Each row below holds a small network's activations on one input, seen along a few directions.
In each table, some parts of the input vary, and every possible input appears once, in random order.
Descriptions start from the smaller parts, as in this example, which fits no table here: ring(5) and (point or (values(2) and line(4)) or line(9)).
Shared parts are said once, and a part with two or three values counts as separate values.

Other details of the inputs shift rows strongly along two fixed directions, in all tables alike. That doesn't count.

Table:
R1: [7 -46 -14 -5 12 -22 -17 2 -8 25 -11]
R2: [-9 56 35 8 -12 40 32 -4 -8 -44 43]
R3: [10 6 26 -13 6 22 17 -5 4 -15 21]
R4: [-2 15 -22 27 -26 3 -30 -21 -14 -2 -20]
R5: [28 -33 44 -23 27 -3 12 3 29 10 4]
R6: [-3 9 42 -5 17 20 40 10 5 -19 31]
R7: [-37 58 -46 39 -40 2 -8 -8 -43 -22 10]
R8: [-8 24 15 -14 9 13 27 20 22 -14 13]
R9: [-19 54 -34 46 -49 21 -25 -20 -36 -30 -4]
R10: [17 -41 -32 5 -12 -15 -46 -12 -4 19 -40]
R11: [12 -24 20 -43 33 -1 19 22 38 12 -3]
R12: [1 -38 -44 -2 -2 -35 -29 0 -12 29 -27]
R13: [-2 -21 -45 5 -4 -36 -33 6 9 34 -33]
R14: [11 -38 30 -14 29 -15 10 7 11 23 0]
R15: [-7 19 25 -11 13 6 31 1 7 -7 16]
Description of these inputs: values(3) and line(5).
Changing only the values(3) part turns R11 into R13. The same change can be made to R10. Which row results?
> R4

Table:
R16: [-17 29 4 3 -1 6 9 -1 -12 -9 9]
R17: [15 -45 3 -13 25 -24 3 9 20 27 -24]
R18: [-3 26 8 -7 1 20 23 5 4 -20 24]
R19: [-9 22 -34 14 -14 -4 -12 -11 -14 1 2]
R20: [-7 39 50 -22 23 30 58 2 12 -31 33]
R21: [-20 33 -3 2 -10 3 11 -8 -12 -12 9]
R22: [-6 25 20 -11 11 17 17 3 7 -9 23]
R23: [-7 9 15 -9 4 16 20 6 11 -8 16]
R24: [18 -58 -16 -9 15 -24 -14 12 18 31 -24]
R25: [-15 14 -50 22 -25 -14 -33 1 -30 3 -8]
R26: [23 -31 19 -3 8 -11 -9 11 32 2 -18]
R27: [17 -47 0 -14 25 -18 -3 6 23 29 -18]
R28: [-9 34 50 -16 18 43 47 14 16 -27 39]
R29: [-21 17 -34 22 -21 -13 -14 -10 -18 7 -11]
R30: [10 5 30 -8 -1 28 11 -8 -1 -22 10]
R31: [-2 15 15 -16 5 9 19 7 6 -14 17]
R32: [-2 12 12 -15 2 11 16 6 11 -10 19]
R33: [-5 16 4 31 -16 -2 -1 -17 -28 -5 22]
R34: [8 -25 35 -22 34 -4 19 16 25 14 -4]
R35: [-3 9 -2 32 -22 -2 -3 -8 -30 -8 21]
R36: [-19 13 -34 18 -21 -11 -19 3 -27 0 -8]
R37: [26 -44 21 -17 15 -4 -13 -9 11 14 -20]
R38: [17 -51 -12 -15 13 -26 -24 17 15 31 -19]
R39: [20 -37 30 -38 32 -11 12 9 37 20 0]
R40: [16 -34 -32 17 -17 -30 -49 -11 -2 28 -43]
R41: [-9 36 22 -10 11 19 21 3 -1 -17 24]
R42: [-8 38 3 -1 2 14 20 -4 -7 -19 20]
R43: [3 18 -15 19 -28 12 -21 -22 -21 1 -11]
R44: [-10 25 15 1 4 19 33 8 2 -21 16]
R45: [-12 11 -44 14 -21 -20 -28 -11 -21 9 -10]
R46: [5 9 -26 22 -36 9 -28 -15 -24 -1 -14]
R47: [11 -29 33 -24 34 1 14 13 29 17 1]
R48: [28 -43 12 -9 5 -12 -17 7 23 14 -26]
R49: [-4 -9 -35 27 -24 2 -37 -21 -31 -10 -12]
R50: [-4 24 -15 31 -23 -3 -23 -12 -2 -9 -11]
R51: [10 -41 13 -14 22 -15 2 22 17 20 -16]
R52: [-6 37 10 -5 1 22 28 5 -4 -28 26]
R53: [21 -44 25 -14 23 3 -7 -12 10 2 -9]
R54: [10 -35 -6 -13 12 -21 1 12 8 13 -16]
R55: [-18 4 -43 23 -27 -17 -21 -2 -20 8 -16]
R56: [-22 22 -41 25 -25 -5 -21 -15 -20 7 -4]
R57: [-19 28 -5 2 -15 5 11 0 -13 -17 11]
Changing only one part turns R34 into R51. The same change can be made to R41. Which row results?
> R25
Changing only one part turns R44 into R17. The same change can be made to R57. Which row results?
> R21
What is each input in this table made of?
> values(2) and (point or line(5) or (values(3) and ring(5)))
